Each row below holds a small network's activations on one input, seen along a few directions.
Each table varies a few parts of the input and shows all the possible inputs, shuffled.
Descriptions start from the smaller parts, as in this example, which fits no table here: one of 2 separate values, together with either a single point or one of 11 places along a line or (one of 4 places along a line, together with one of 5 places around a ring).
Shared parts are said once, and a part with two or three values counts as separate values.

Other details of the inputs vary at random and push rows far along two fixed directions, the same in every table; ignore that.

A family of inputs:
r1: [-10 -14 -38  16 -28 -14  37  15  58  26 -43  32  19  41]
r2: [ 17  33  50  -8  27  15 -42 -13 -55 -27  -2  -6 -22   9]
r3: [  19   50  -27 -101   66   56    9   22   72  -79   21  -16   -4   48]
r4: [ 12  38 -47 -58  28  40   7  33  76 -29 -20  21  -3  51]
r5: [ 12 -20  10  -2  -3 -19  -5  24  28  25 -11  -1  -9  -4]
r6: [  2   8  12 -10   3  -4  -8 -19 -16  -9  22 -36  -1   4]
r7: [  2 -45 -37  16 -30 -32  18  23  54  44 -16  16   7   2]
r8: [ -7   4  48  14   0  -8 -19 -17 -40   2  14 -39  -8  -2]
r9: [-26  -8  -3  13  -5   3  39 -17  -7 -13   6   6  12 -15]
r10: [  9  22  17   8  -2   0 -25 -16 -28  -9  -6   4 -13   4]
r11: [-18 -20  32  46 -26 -19  12 -28 -36   4  18 -13  10  -5]
r12: [  4 -14   4 -12   4  -4   2  37  35  15  -7   5   0   6]
r13: [ 21  34 -61 -65  27  23   3  18  76 -30 -19  19  -7  49]
r14: [  9  20  44  12  -1 -22 -36 -19 -49  13 -19 -19 -15   2]
r15: [ 14  42  40 -28  25 -13 -34 -15 -51 -16  -4 -21  -7  13]
r16: [  8 -25  -3  21  -6  16 -12  17  -3  13  15   7   5 -15]
r17: [  8  -5  50   5   4 -25 -25  -5 -59   2  29 -13   1 -28]
r18: [  8 -17  -8  15 -11   3 -13  11   1  12  19   4   4 -22]
r19: [-24 -34  -3  52 -28   1  30 -18  -8  21  -8   7  -5 -24]
r20: [ -7 -36 -45  21 -39 -22  31  -4  63  27 -13   1  -3  20]
r21: [-12  -8 -59  30 -35  11  15  14  39  33 -25  22  23  25]
r22: [ 11  23  43 -17  21   3 -35 -21 -32 -19  20 -48 -21  -3]
r23: [  22   48  -57 -108   76   60   -5   27   40  -74   33   15    1  -14]
r24: [  0 -40 -63  24 -32 -12   9  18  40  43   2  10  26  -7]
r25: [ -4 -14 -25  37 -37 -31  -2 -15  -4  39 -27   7   9  11]
r26: [  3  19  66 -25  25  -9 -16  -5 -16 -21   4 -35 -29  14]
r27: [  0  -9   0  -7 -10 -17  18  -6  30   3  -1 -16  -8  19]
r28: [  7  23  47 -17  18  -1 -21 -31 -49 -37  40 -34 -14  -5]
r29: [-19 -26 -60   4  -9  17  49  27  42   7   0  42  38 -21]
r30: [-10 -36 -53  28 -29   9  29  26  37  19  14  30  41  -4]
r31: [-12  -7 -14  34 -28 -17  13  -3  -2  29 -27  12  26  20]
r32: [ 14  45  38 -28  25  -2 -31 -19 -53 -36  10  -6 -10   9]
r33: [-20 -17  27  40 -21 -20  15 -32 -34  12  -2  -8 -15 -37]
r34: [ -1 -14  -4  10  -5   2 -10  26   1  24   9  -6  16 -10]
r35: [-14   6  16  -4   6  -5  19 -27 -29 -20  15  -9  -6 -24]
r36: [-25 -29 -22  37 -33 -21  33 -30  -4  15  -1   8  -1 -27]
r37: [  5  -9  53 -13  15 -31  -3  20 -11   7  -7  -7   2   0]
r38: [  28   49  -42 -102   75   67  -15   46   46  -65   37   -8   23   21]
r39: [  0 -17 -44   2 -20   8  25   7  77  11  -9  -3  -8  23]
r40: [ 14  -4  25   0   7 -10 -32  10 -23  16  10 -22  -2 -21]
r41: [ 14  -5  37 -25  14 -30  -9  17  -4   8   1 -11  -7  -2]
r42: [-22   5  31  10   5   3  13 -19 -34 -14  10  -8 -10 -25]
r43: [ -4  17  22   3  15  11  -3 -11 -36 -10 -25  18 -14 -10]
r44: [ -3 -16 -16  -1  12  24  11  20   6   3   0  21   4 -31]
r45: [ 12  21  50 -27  36  14 -39  14 -45 -28  35 -14  -5 -18]
r46: [ -9 -37 -45  45 -37  16  17  -1  37  34  -3  -8  10  11]
r47: [ 15 -24 -39 -15   5  22  10  45  73  16 -11  15   2  16]
r48: [  0  -5 -21  14 -14  19   1 -15  17  -9  24 -10  -5  -1]
r49: [ 31  72 -62 -94  61  63 -25   8  40 -82  23  13  -5  37]
r50: [  7 -19 -16   8  -9 -10 -11   5  -4   8  22   7   8 -19]
r51: [  5  -3 -50  -2   2  55   8   3  44 -23  26   0   1  16]
r52: [ -8  18  36   2   6 -31  -9 -33 -62  -7 -21  11 -16 -22]
r53: [-15 -30 -19  19 -20 -17  30   7  -4  24   1  24  18 -40]
r54: [-22 -29  -6  57 -43  -2  16 -14  -1  21  16  -2   7  -4]
r55: [ -5 -18 -42  19 -39 -25  32   7  53  37 -39  27   9  33]
r56: [-16  -6 -21  33 -27  -8  21 -13  -2  21 -33  32  -1 -16]
r57: [ -4  20  34  11   1 -10  -9 -15 -45 -14  -5   8   8  12]
r58: [  7  -5  56   1   9 -10 -13  -8 -10  -1  -8 -30 -31  13]
r59: [ 10  23  33 -42  45  13 -20   6 -33 -30  15  -3 -15 -42]
r60: [-16 -18  29  37 -22 -24   7 -21 -29  18   5 -27  12   1]
r61: [ 21  39  52 -37  30 -13 -32  -4 -14 -17 -26 -13 -34  22]
r62: [-10  22  22  -4   6 -17   6 -22 -46  -9 -17  15  -4 -15]
r63: [ -9 -23  22  43 -31 -33  -6 -40 -38  11  19 -18  -9 -14]
r64: [-13 -10 -57 -12   5  35  30  34  42  -2   7  35  21 -23]
r65: [-25   2  26  35 -17 -18  12 -14 -44  16 -29  24  -2 -18]
r66: [  3 -13  41  31 -17 -29  -8  -3 -11  34 -47   5 -20  21]
r67: [ -5  13 -61   5 -14  37  12  14  41  -7  -4  33  16  26]
r68: [-18  15 -16  -2   4   7  30  -5  -4 -14 -22  35  17   0]
r69: [ 11 -21 -14   8   1  16 -14  26  11  23   4  -5  10  -6]
r70: [  2 -24  21  23 -18 -35 -11   4 -32  38   8 -15  14 -21]
r71: [ 12  24  29 -30  26  -4 -33 -26 -31 -28  25 -45 -18   2]
r72: [ 11  17  37   7  10   1 -35  -8 -42   7 -20 -14 -12  13]
Each input here is: one of 3 separate values, together with one of 4 places along a line, together with one of 6 places around a ring.
The inputs of r66 and r47 match in every part but the choice among 3 separate values. If r52 is changed in the same way as r66 into r47, which row does it become? -> r23
The inputs of r63 and r49 match in every part but the choice among 3 separate values. If r22 is changed in the same way as r63 into r49, which row does it become? -> r14
Change only the place on the line of 4 in r35. List by row number the other rows that result. -> r6, r27, r28
Start at r61 and move only the place on the line of 4, one step at a time. The first step leads to r14. Which rows follow, in order? -> r10, r56
Change only the choice among 3 separate values in r31. List by row number the other rows that result. -> r38, r60
Change only the place on the ring of 6 in r40. List by row number the other rows that result. -> r24, r34, r38, r69, r70
Change only the choice among 3 separate values in r37. List by row number the other rows that result. -> r1, r3

A family of inputs:
r73: [  0  30   3 -69  49  38 -10  -1   5 -46  32 -40 -11 -16]
r74: [ -7  22  54  11   5 -14 -15  -6 -74   7  -7   1  20  -5]
r75: [-26 -62 -32  62 -73 -28  36 -11  37  41  16   4  19  -2]
r76: [ -1 -67 -16  75 -48  -6  -2   5   3  64   1   7   9 -21]
r77: [ -1  30 -84 -66  47  73  31  10  89 -54  24  -8   0   6]
r78: [ 30  40 -80 -65  31  51 -13  13  58 -61  50  -4  11  36]
r79: [ 28   8  98   4 -16 -88 -42 -17 -12  33 -54 -42 -43  78]
r80: [  6   7  44   6   2 -44 -34 -10 -65   8  -9  17  -3 -38]
r81: [   5   51   96  -36   48  -29  -33  -26 -102  -33   -8    3  -34  -28]
r82: [ 16  31 -47 -56  55  90   1  30  77 -60  29   6 -14  14]
r83: [  1  14  57   9  -2 -42 -20 -20 -80  12 -19  22  -8 -30]
r84: [  8 -19  64  24   1  -3 -31   8 -46  13  23 -29 -24 -30]
r85: [-17 -60 -47  58 -49 -23  23 -14  10  65  -2 -11  21 -29]
r86: [-18 -29 -28  77 -75 -33  22 -33  -7  45  -9  24  22  14]
r87: [ -3 -51 -38  82 -58  -5  -2  12   8  59  -7  14  12 -12]
r88: [ -1   0  67   1   8 -35  10 -19 -51 -12 -13  11 -21 -35]
r89: [-15   7 -54  16 -23  14  19 -18   6  18 -16   8  17  -2]
r90: [-14  -7  55  42  -3  -2 -14 -21 -57   0 -18   3 -27  -8]
r91: [ 27   1  87 -12  -4 -95 -33  14  -4  50 -82  -5 -41  45]
r92: [ 23  31  13 -63  41  22 -23   3   4 -59  63 -36 -15  10]
r93: [ -8 -14  47  12  -1 -27  -9 -16 -50  17  19 -49 -15 -40]
r94: [-14 -67 -23  61 -45 -24  24  15   3  65   3   9  46 -19]
r95: [ 10  18  36 -51  48  19 -14  33 -18 -32  42 -29   9 -12]
r96: [ 23  21  12 -71  52  11 -15  28   1 -39  35  -3 -15 -27]
r97: [  8  32 109 -19  37 -25 -33 -40 -71 -50  38 -47 -37  -8]
r98: [ -3 -38 -27  44 -64 -62  21   8  79  95 -93 -11  -8  62]
r99: [-14 -11  64  -3  11 -12  -6  11 -41   2  20 -22  13 -23]
r100: [-28 -30 -20  57 -52 -25  33 -34   2  11  -8  18   4  16]
r101: [  5  11 108 -38  40 -36 -35  -7 -79 -22  19 -21 -30 -49]
r102: [ -5 -21 -36  29 -22  41  32   7  45   1 -11  24  -2   4]
r103: [  4  44   3 -59  49  41  11 -19   0 -62   9 -26 -17  -6]
r104: [ -7  54  68 -24  40  -5 -25 -45 -89 -29  -4 -34 -29 -17]
r105: [ 16  47 -71 -69  45  66  -9  42  48 -51  21  20  41  21]
r106: [-12 -27 -22  76 -55   6   4  -4  -9  51 -27  31  11  -2]
r107: [  0 -58 -24  34 -32 -37  13   7   5  51  -2  27  16 -37]
r108: [-16  -1 -75  25 -38  14  38 -17  47   1   1  31  16  33]
r109: [-25 -56 -20  57 -45 -38  48   2  30  47 -16  40   5 -36]
r110: [ -1  -7 -75   6 -14  14  10   1  29  14   8 -10  17  -9]
r111: [ 11 -24 -62  -1 -15  11   7  -3  47  -1  37  -1  19  15]
r112: [-30 -46   4  65 -49 -20  56  -1  -1  36 -22  20  29 -11]
r113: [ 26  54 -90 -73  33  63 -16  10  68 -73  40  12  17  40]
r114: [ 11  36 108 -22  29 -21 -23 -48 -81 -59  23 -39 -35  -1]
r115: [ -12   34  108  -18   48  -16  -23  -19 -103  -40   -1  -19  -13   -9]
r116: [ -5 -24  65  24  -6   1 -24   0 -40  13  12 -20 -21 -28]
r117: [-11  -5 -62  21 -26   5   5 -11  15  20 -10   4  21 -13]
r118: [ 24  19 101 -21  18 -64 -37  24 -10  35 -66 -32 -19  69]
r119: [  8 -21 -77   3 -19  -5  16  26  41  20   1  39  21 -16]
r120: [ -1  22 -72 -62  47  74  36  44  93 -52  28  16  28  18]
r121: [-11  -4 -62  34 -23  45  21   8  38  14 -18  37   4  15]
r122: [  9  47 -71 -95  62  60  18  23  60 -79   3  45  -6  14]
r123: [-10 -42 -22  89 -61  -9 -10   0  -7  57 -21  25  14 -15]
r124: [  1  62  14 -58  58  41  -7  10 -25 -53   7   3   9  16]
r125: [-29  -5 -56  11 -12  16  38 -20  24  -4 -19   8   2   0]
r126: [  0 -14 -56   9 -11  14  12  34  25  15  13  12  43   3]
r127: [ 49  37 -37 -71  35  41 -29  57 121  -7 -53  -1 -31 103]
What is each input in this table made of? -> one of 5 separate values, together with either a single point or one of 10 places around a ring
The inputs of r76 and r94 match in every part but the choice among 5 separate values. If r82 is changed in the same way as r76 into r94, which row does it become? -> r120
The inputs of r88 and r112 match in every part but the choice among 5 separate values. If r101 is changed in the same way as r88 into r112, which row does it become? -> r99
Change only the place on the ring of 10 in r78. List by row number the other rows that result. -> r75, r86, r92, r97, r100, r108, r111, r113, r114
Change only the choice among 5 separate values in r108. List by row number the other rows that result. -> r81, r104, r121, r124
Which other rows agree with r77 in the choice among 5 separate values? List them by row number. -> r73, r85, r89, r93, r98, r103, r104, r110, r117, r125
